These are the activations of a small neural network, seen along a few directions. Each row is one input.
In each table, some parts of the input vary, and every possible input appears once, in random order.
Descriptions start from the smaller parts, as in this example, which fits no table here: one of 8 places around a ring, together with either a single point or (one of 2 separate values, together with one of 4 places along a line) or one of 9 places along a line.
Shared parts are said once, and a part with two or three values counts as separate values.
(in the rows, 128 means zero)

Other details of the inputs shift rows strongly along three fixed directions, in all tables alike. That doesn't count.

A family of inputs:
row 1: [150 157 113 135 103 149 101 112 140  62 179]
row 2: [128 182 114 114 116  96  99 117 142 152 138]
row 3: [119 191 112 125 110 109  95 128 153  88 165]
row 4: [109  70 140 152 136 171 147 139 107 148  66]
row 5: [146  55 123 186 140  99 150 138 143 125 117]
row 6: [136 200  99 143 102  93  95 118 168 108 165]
row 7: [126  93 126 182 158  59 152 150 164 155 102]
row 8: [126 128 145  87 153 150 134 120 107 160 144]
row 9: [133  60 140 124 170 149 143 128 105 156  95]
row 10: [150 140 101 201 109 111 147 153 169  60 146]
row 11: [137 128  93 197 108 118 144 148 152 103 129]
row 12: [153 187 112  96 111 107  94 102 143 118 186]
row 13: [124 169 121  88 129  92 129 135 139 180 128]
row 14: [134  72 131 202 138  81 170 145 168 134 147]
row 15: [117 112 111 142 135  96 152 152 134 178 103]
row 16: [145  84 122 163 129 211 129 133 111  35 133]
row 17: [148 141 123  98 137 157 109 113 112 112 148]
row 18: [120  84 127 158 127 157 156 159 114 111  89]
row 19: [134 122 133 108 142  73 123 117 160 182 145]
row 20: [117 160 148  57 132 147 121 127 107 162 108]
row 21: [103 128 135  73 131 152 128 136  89 181  92]
row 22: [150 119 128 179 105 136 139 133 137  61 167]
row 23: [110 114 127 120 107 203 128 145  83  96  99]
row 24: [125 128 163  78 118 175 120 116  86 122 139]
row 25: [122 152 128 129 146  60 127 135 170 164 130]
row 26: [122 148 134  78 112 185 121 138  77 120 104]
row 27: [120 198 127  87 115 106  96 109 150 175 141]
row 28: [126 173 122 103 122 102 115 116 143 190 125]
row 29: [146 130 132  83 137 183 108 113  83 112 130]
row 30: [100 164 134  81 139  86 103 119 140 191 125]
row 31: [125 131 147 112 111 199 120 119  94  77 158]
row 32: [128 105 105 150 157  57 168 104 162 143 123]
row 33: [126 175 120 104 123 103 115 116 140 187 125]
row 34: [141  98 136 120 143  88 128 120 141 164 125]
row 35: [110 165 129  85 137  83 102 120 123 189 121]
row 36: [112 128 137  97 114 188 130 143  95 106 103]
row 37: [141 134 120 179 121 120 143 147 166  79 131]
row 38: [127 157 135  99 136  90 128 113 151 173 179]
row 39: [103  68 147 131 150 146 133 135  99 172  59]
row 40: [146 169  99 191  80 159 107 132 141  37 151]
row 41: [128 149  90 186  89 146 135 152 158  49 155]
row 42: [115 152 121  69 148  87 139  85 143 162 135]
row 43: [111 110 138 111 115 204 136 148  92  93  94]
row 44: [129 100 131 122 150  98 130 119 151 165 137]
row 45: [142 221 103 113  90 125  96 113 142 123 161]
row 46: [141 101 110 202 142  72 168 158 172 126 114]
row 47: [140  97 125 159 158 113 158 135 132 143 141]
row 48: [124 117 114 176 125 116 142 137 162 142 111]
row 49: [140 155 112 164 105 138 135 145 153  59 145]
row 50: [124 184 105 118 115  87 123 126 168 169 150]
row 51: [148 182 121 141 103 139 116 133 143  66 149]
row 52: [130 122 150  70 160 146 135 117  79 187 124]
row 53: [140 139 147  49 131 125 100 103  95 170 127]
row 54: [122  62 149 136 163 166 161 137  98 141 109]
row 55: [130 196 102 142 103  94  98 120 177 109 166]
row 56: [123  55 148 108 175 157 143 128 100 168  88]
row 57: [129  74 140 130 149 101 138 126 143 168 118]
row 58: [ 94  65 148 127 156 137 132 139  90 166  62]
row 59: [129  85 147 138 146  95 154 131 126 178 130]
row 60: [130 147 139 117 108 194 103 134  80  54 114]
row 61: [126  98 152 112 150 139 144 142  95 159  71]
row 62: [140  72 120 204 145  84 171 141 151 134 143]
row 63: [142 149 132  94 116 125 102 110 135 117 157]
row 64: [139  69 134 182 147  73 169 141 145 167 131]
row 65: [125 160 154  59 139 139 115 122  97 166 101]
row 66: [119 150 134 113 143  83 122 132 150 157 123]
row 67: [114 159 130 110 105 173  95 119 117  99 124]
row 68: [129 215 102 107  92 128 103 120 156 120 169]
row 69: [133  68 139 182 141  99 165 142 151 131 135]
row 70: [133 124 124 118 146  76 125 116 165 172 152]
row 71: [104 142 146  84 123 180  94 127  77 106 106]
row 72: [106 127 139 112 116 186  99 129  83  90 104]
row 73: [120 122  98 183 115 112 151 156 167 109 132]
row 74: [119 149 118 146 114 143 104 136 121  68 135]
row 75: [155 140 112 157 105 116 114 123 167  65 175]
row 76: [ 89  68 153 120 158 146 133 144  97 154  67]
row 77: [126 136 116 149  88 213 119 137  97  54 119]
row 78: [118 120 126 130 102 215 122 136  80  84  99]
row 79: [125 140  97 212 100 124 118 144 168  30 156]
row 80: [113  52 163 122 158 152 156 130  87 172  99]
row 81: [142  77 129 160 137 102 138 130 147 134 127]
row 82: [112  90 120 126 161  85 168 104 146 152 105]
row 83: [149 215 111 102 106 104 112 128 144 117 161]
row 84: [144 165 126 109 133 135 124 118 126 125 174]
row 85: [128 123 110 201 112 116 133 138 167  98 127]
row 86: [140 148 145  86 134  82 129 114 121 188 153]
row 87: [114  75 140 162 132 161 137 138 106 137  71]
row 88: [149 195 131  93 108  92 110 108 141 135 193]
row 89: [140  41 132 182 133 146 145 139 119  93 106]
row 90: [102 129 148  73 145 136 106 128  80 168  90]
row 91: [129  94 109 216 132  88 148 144 167 134 106]
row 92: [129  80 157 139 117 194 139 132  82  88 124]
row 93: [132 124 141  79 124 180 100 107  86 111 133]
row 94: [134 136 150  46 134 125  99 102  98 174 126]
row 95: [121 141 156  82 124 186 118 129  91 109  99]
row 96: [131 174 143  79 124  89 118 110 147 179 183]
row 97: [128 112 125 170 144  90 138 146 147 122 110]
row 98: [134 122 115 127 111 197 136  99  86  21 124]
row 99: [133  98 127 165 149  73 158 131 154 165 152]
row 100: [129 168 114  88 122 130 126  85 125  92 148]
Each input here is: one of 5 places along a line, together with either a single point or (one of 2 separate values, together with one of 4 places along a line) or one of 11 places around a ring.
The inputs of row 100 and row 82 match in every part but the place on the line of 5. If row 9 is changed in the same way as row 100 into row 82, which row does it become?
> row 56
The inputs of row 4 and row 28 match in every part but the place on the line of 5. If row 49 is changed in the same way as row 4 into row 28, which row does it become?
> row 10
The inputs of row 88 and row 69 match in every part but the place on the line of 5. If row 89 is changed in the same way as row 88 into row 69, which row does it become?
> row 57
Change only the place on the line of 5 in row 35. List by row number the other rows that result.
> row 30, row 58, row 72, row 79
Change only the place on the line of 4 in row 81. List by row number the other rows that result.
> row 1, row 9, row 34
Change only the place on the line of 5 in row 60. List by row number the other rows that result.
> row 7, row 25, row 66, row 97
Change only the choice among 2 separate values in row 62. List by row number the other rows that result.
> row 12

A family of inputs:
row 101: [117 105 103 171 146  81 160 140 176 148 116]
row 102: [126 120 104 176 138  78 157 160 163 160 114]
row 103: [139 142 120 118 141  71 105 104 162 155 155]
row 104: [116  77 147 175 117 177 144 155  94  85  95]
row 105: [109  99 121 146 146 118 151 128 144 148  99]
row 106: [152 122 120 160 149  74 151 129 174 129 194]
row 107: [126  85 137 127 145 135 121 143 112 190  93]
row 108: [140 126 119 175 122 135 132 137 140  33 141]
row 109: [116  70 153 157 143 144 151 162 103 154  74]
row 110: [118 167 138 109 116 114 113 125 130 135 147]
row 111: [127 172 109 111 110 159 107 108 131  66 144]
row 112: [157 175 130  94 149  76 126 107 152 154 210]
row 113: [110 149 146  89 128 143 118 127 115 126 123]
row 114: [119 170 149  57 133 118  99 112 119 148 135]
row 115: [134 197 123 111  97  87  95 114 152 149 174]
row 116: [138 139 136  61 123 158 132 102 111 127 151]
row 117: [123 147 120 125 124  79 108 112 158 175 155]
row 118: [141 191 138  82 112 106  90 124 136 177 148]
row 119: [125  88 108 186 142  78 134 132 181 148 138]
row 120: [105  77 124 164 124 182 152 149  98  81  90]
row 121: [142  95 117 174 104 162 166 131 132  76 154]
row 122: [126 149 139 117  96 178  94 116 118  69 148]
row 123: [124 141 106 167 113 138 135 114 147  95 137]
row 124: [128  54 146 159 168  81 158 140 123 156  78]
row 125: [113 139 137  46 157 127 120 105 101 182  97]
row 126: [114 166 130 104 106 185 113 129 109  63 139]
row 127: [146  87 121 165 138  91 183 146 156 186 129]
row 128: [143 153 129 123  95 189  88 132 107  89 140]
row 129: [146 176 124 116 107 137 105 118 116  48 152]
row 130: [116  86 134 170 124 185 151 165  96  87  85]
row 131: [149  85 136 141 123 170 166 148 111 133 115]
row 132: [143 152 104 156 133  64 137 129 163 100 147]
row 133: [145 124 125 166 143  84 156 135 175 140 194]
row 134: [157  89 116 164 124 151 164 122 136  61 152]
row 135: [136 137 109 129 141  86 134 110 142 134 120]
row 136: [141 175 108 109 109 145 109 117 114  56 145]
row 137: [124 103 128 177 117 110 130 131 148 118 133]
row 138: [135  63 149 180 126 193 162 152  87  92 139]
row 139: [114 166 152  62 123 126  94 115 127 158 138]
row 140: [102  99 132 120 142 125 151 145 106 178  84]
row 141: [107  75 137 125 145 129 123 123 111 184 103]
row 142: [137 151 138 110 109 168  93 116 114  52 146]
row 143: [ 96  97 160  92 153 123 141 134  96 191  83]
row 144: [135 133  98 185 102 164 138 152 134  67 124]
row 145: [113 113 114 177 141  69 160 147 165 147 125]
row 146: [122 134 165  81 124 190 111 146  72 139  92]
row 147: [136 139 104 154 129 124 131 116 148  78 135]
row 148: [123 158 139 118  90 178  95 124 109  67 149]
row 149: [138 188 121 100 113  81  89 103 167 126 176]
row 150: [145 126 118 197  92 153 118 147 140  61 142]
row 151: [155 132 104 167 125  67 112 112 169 109 160]
row 152: [130 144 125 103 125 115  93 105 143 130 150]
row 153: [127 161 139 121  85 178  96 131 105  73 146]
row 154: [101 121 167  38 156 145 115 117  81 174  86]
row 155: [118 135 116 137 138 109 139 111 159 149 123]
row 156: [128 143 126 162 114 123 125 139 156  79 151]
row 157: [145 141 110 119 138  66 102 104 152 156 152]
row 158: [114 204 128  73 116 100 113 124 127 170 149]
row 159: [131 156 120 101 140 122 120  93 135 131 128]
row 160: [133 182 140  98  95 161  90 133 113 111 145]
row 161: [120 137 110 121 142  90 134 129 154 133 127]
row 162: [117  73 137 161 160 104 168 170 130 183  70]
row 163: [124 102 100 166 151  72 154 134 175 139 115]
row 164: [137  57 143 165 128 162 129 127  95  71  92]
row 165: [138 103 112 192 130  79 134 145 170 162 131]
row 166: [139 122 151 111 152 109 149 140 119 213 152]
row 167: [105  68 128 151 140 147 161 147 103 155  70]
row 168: [111 117 152  57 139 165  97 121  75 214  94]
row 169: [146 130  99 166 134  76 111 115 176 112 167]
row 170: [142 214 124 103 113  89 107 140 154 145 159]
row 171: [143 106 146  56 146 130 147 100  90 173 120]
row 172: [112 193 120  63 128 106 112 117 141 162 144]
row 173: [158 116 134 129 157  82 148 119 130 148 172]
row 174: [144 154 102 172 124 101 139 133 171 139 131]
row 175: [142 175 129 120 110 143 101 119 128  53 161]
row 176: [154  98 140 171 142 130 159 159 131 144 153]
row 177: [110  45 145 152 148 145 136 132 120 149  88]
row 178: [112 121 140 101 116 224 122 132  64 111  80]
row 179: [112 150 136  78 135 139 117 122 113 121 120]
row 180: [131  98 122 177 142  62 136 138 183 126 132]
row 181: [120 139 135  48 151 120 120 104  91 181  92]
row 182: [139 106 102 184 113 146 108 125 151  47 153]
row 183: [128 151 121 127 119  79 110 119 153 182 152]
row 184: [128 176 113 130  95 170 115 110 120  89 143]
row 185: [109 152 132  86 116 169 119 117  90 144 108]
row 186: [132  67 125 166 138 175 147 115  97  73  78]
row 187: [110 115 146  81 117 192  96 117  68 151 109]
row 188: [142 184 137  69 124  84  89 103 133 145 152]
row 189: [136 149  97 152 139  73 138 129 172 106 147]
row 190: [148 182 130 131  88 159  92 143 132  76 155]
row 191: [128 151 121 164 104 122 131 145 138  87 144]
row 192: [116  72 158  68 157 140 168 117 104 214 100]
row 193: [128  81 143 115 133 135 171 130 107 188 114]
row 194: [118  71 136 155 145 171 150 143  99  67  88]
row 195: [139 146 136 113 107 168  92 108 111  58 147]
row 196: [122 133 132 118 116 201 124 122  90 116  96]
row 197: [112 138 146  47 141 167 121 133  78 204  74]
row 198: [127  85 125 173 124 192 148 154 103  92  78]
row 199: [122 149  98 167 121  90 140 124 169 126 144]
row 200: [114 122 149 105 149 103 138 148 116 201  92]
row 201: [136  83 132 183 155  77 174 142 156 173 166]
row 202: [123 169 124  80 120 165 103  92 116 104 130]
row 203: [125 158 123  96 135 111 129 147 128 180 110]
row 204: [100  64 128 148 146 147 161 140 108 150  73]
The inputs of row 158 and row 130 match in every part but one. If row 193 is changed in the same way as row 158 into row 130, which row does it become?
> row 127
The inputs of row 128 and row 177 match in every part but one. If row 174 is changed in the same way as row 128 into row 177, which row does it become?
> row 155
The inputs of row 148 and row 180 match in every part but one. If row 145 is changed in the same way as row 148 into row 180, which row does it become?
> row 179
What is each input in this table made of?
> one of 8 places along a line, together with either one of 2 separate values or one of 11 places along a line
Change only the place on the line of 11 in row 168. List by row number the other rows that result.
> row 102, row 109, row 130, row 144, row 150, row 160, row 165, row 178, row 196, row 200
Change only the place on the line of 8 in row 178. List by row number the other rows that result.
> row 105, row 111, row 135, row 147, row 185, row 198, row 199
Start at row 173 and move only the place on the line of 8, one step at a time. The first step leads to row 112. Which rows follow, in order?
> row 106, row 133, row 201, row 138, row 166, row 176
Change only the choice among 2 separate values in row 176. List by row number the other rows that result.
> row 131
Change only the place on the line of 11 in row 124. List by row number the other rows that result.
> row 129, row 132, row 135, row 136, row 151, row 157, row 164, row 181, row 186, row 188
